A small network was shown many inputs. Here are its activations along a few directions, one row for each input.
In each table, some parts of the input vary, and every possible input appears once, in random order.
A made-up example of a description, with smaller parts first: one of 6 places along a line, together with either a single point or (one of 2 separate values, together with one of 5 places around a ring) or one of 11 places around a ring.
Shared parts are said once, and a part with two or three values counts as separate values.
(in the rows, 128 means zero)

Rows:
r1: [126 191 157 106 169 103  61 202  18 130 163 207 193 231  95  99  94 194
 114  94]
r2: [128 140 122 144 107 176 185 128 141 171 110  90  72 150 139  96 124 108
 142 163]
r3: [147  98 170 158 100 102 167  97 162 184  55 122 115 124 142 207 231 111
  97 146]
r4: [ 97 165 155 134 129 152 164 203  88 180 146 168 134 245 121 144  95 212
  85  81]
r5: [ 95  84  97 109 124 147 133 122 142  77 193 100  93  98 133  67  75 153
 193 120]
r6: [ 97 107 106 136 121 129  98  94 167  99 171 130 108  91 132 140 114 108
 135  98]
r7: [131 139 103  96 137 174 139 155  72  61 125 125 171 118 149  64  99 110
 221 157]
r8: [142 124 174 150 112 122 172 106 151 170  75 117  93 121 152 162 181 108
 105 145]
r9: [ 80 126 126 128 141 206 201 139 112 147 112  57  87 155 161  82  99 118
 162 165]
r10: [166 147 103 102 118 132  93 137 118  88 101 139 143 137 130  85 107  91
 186 155]
r11: [ 68 159 107  89 145  90 100 137  99 155 224 212 142 201  79 141  80 225
  68  75]
r12: [161 144 125 132 127 133  83 124 126  93  88 137 183 103 145 102 128 109
 142 161]
r13: [128  93 135 125 135  82 119  88 178 120 170 117 118  79 116 162 121  98
 106  89]
r14: [178 135 137 121 141 106  90 142 117 102  80 143 150  93 141 120 158  90
 101 141]
r15: [131 140 154 158 108 173 169 111 147 163  86 112  87 125 152 133 141 129
 115 156]
r16: [194 121 142 138 151  82  96 145 131 117  74 114 185  79 116 194 203  98
  80 166]
r17: [124 104 115 153 127  60 119  56 189 138 146 101 146  73  84 210 171 120
  99  90]
r18: [112  90  77 123 111 136 116 117 146 108 185 114  84  81 116  95  82 121
 153 102]
The inputs of r12 and r6 match in every part but one. If r10 is changed in the same way as r12 into r6, which row does it become? -> r18
What is each input in this table made of? -> one of 3 separate values, together with either a single point or one of 5 places along a line
List by row number the other rows that have the choice among 3 separate values in common with r9. -> r2, r3, r4, r8, r15

Rows:
r19: [129 200 136 102 150 155 111 204  45 138 134 187 164 245 111  87  83 183
 122 118]
r20: [177  86 115 144 107 131 130  70 189  87  70  82 123  13 161 136 178  33
 157 169]
r21: [163  98 172 179 115 109 169  91 155 174  33  80 127  74 151 212 242  77
  95 161]
r22: [ 85 182 151 112 144 117 119 174  83 172 178 201 145 239 108 130  81 221
  67  86]
r23: [ 54 143 107  92 135 223 179 183  74 115 197 122  73 212 151   9   8 182
 197 113]
r24: [ 99 168  87  79 152 149  96 176  60  74 194 168 180 179 109  53  40 171
 184 113]
r25: [ 88 150 101  81 150 116  74 171  72  85 220 179 155 174  95  69  34 193
 165  87]
r26: [ 88 163 125 115 128 101  85 166  89 149 210 214 148 215  87 129  68 220
  98  54]
r27: [113 183 111  87 153 149  93 203  49 100 160 169 161 205 123  48  54 171
 156 133]
r28: [159  67 117 160 105  80 140  59 199 159 105  94 102  46 111 210 216  75
  84 118]
r29: [186  98 134 151 110 129 133  88 175 112  37  76 125  40 167 136 189  45
 140 190]
r30: [162  82 154 165 117  95 172  82 175 179  73  85 104  61 126 223 230  91
  71 147]
r31: [131  74 132 153  84 182 211  63 215 121  72  25  26  53 187 101 144  46
 208 185]
r32: [ 66 152 108  99 149 106  79 163  99 102 231 186 156 189  93 115  54 217
 123  66]
r33: [148  73 119 151 125  90 120  61 206 123 114  77 111  29 119 195 184  61
 104 130]
r34: [168  88 115 149 114 106 114  55 203  98 106  84 109  10 132 144 172  45
 136 145]
r35: [185 100 167 167 117 120 163 105 163 143  23  74 139  70 163 187 222  61
 114 175]
r36: [103 194 153 121 146 146 115 192  52 173 146 201 156 247 111 121 103 211
  82 112]
The inputs of r22 and r30 match in every part but one. If r36 is changed in the same way as r22 into r30, which row does it become? -> r21
What is each input in this table made of? -> one of 2 separate values, together with either a single point or one of 8 places around a ring
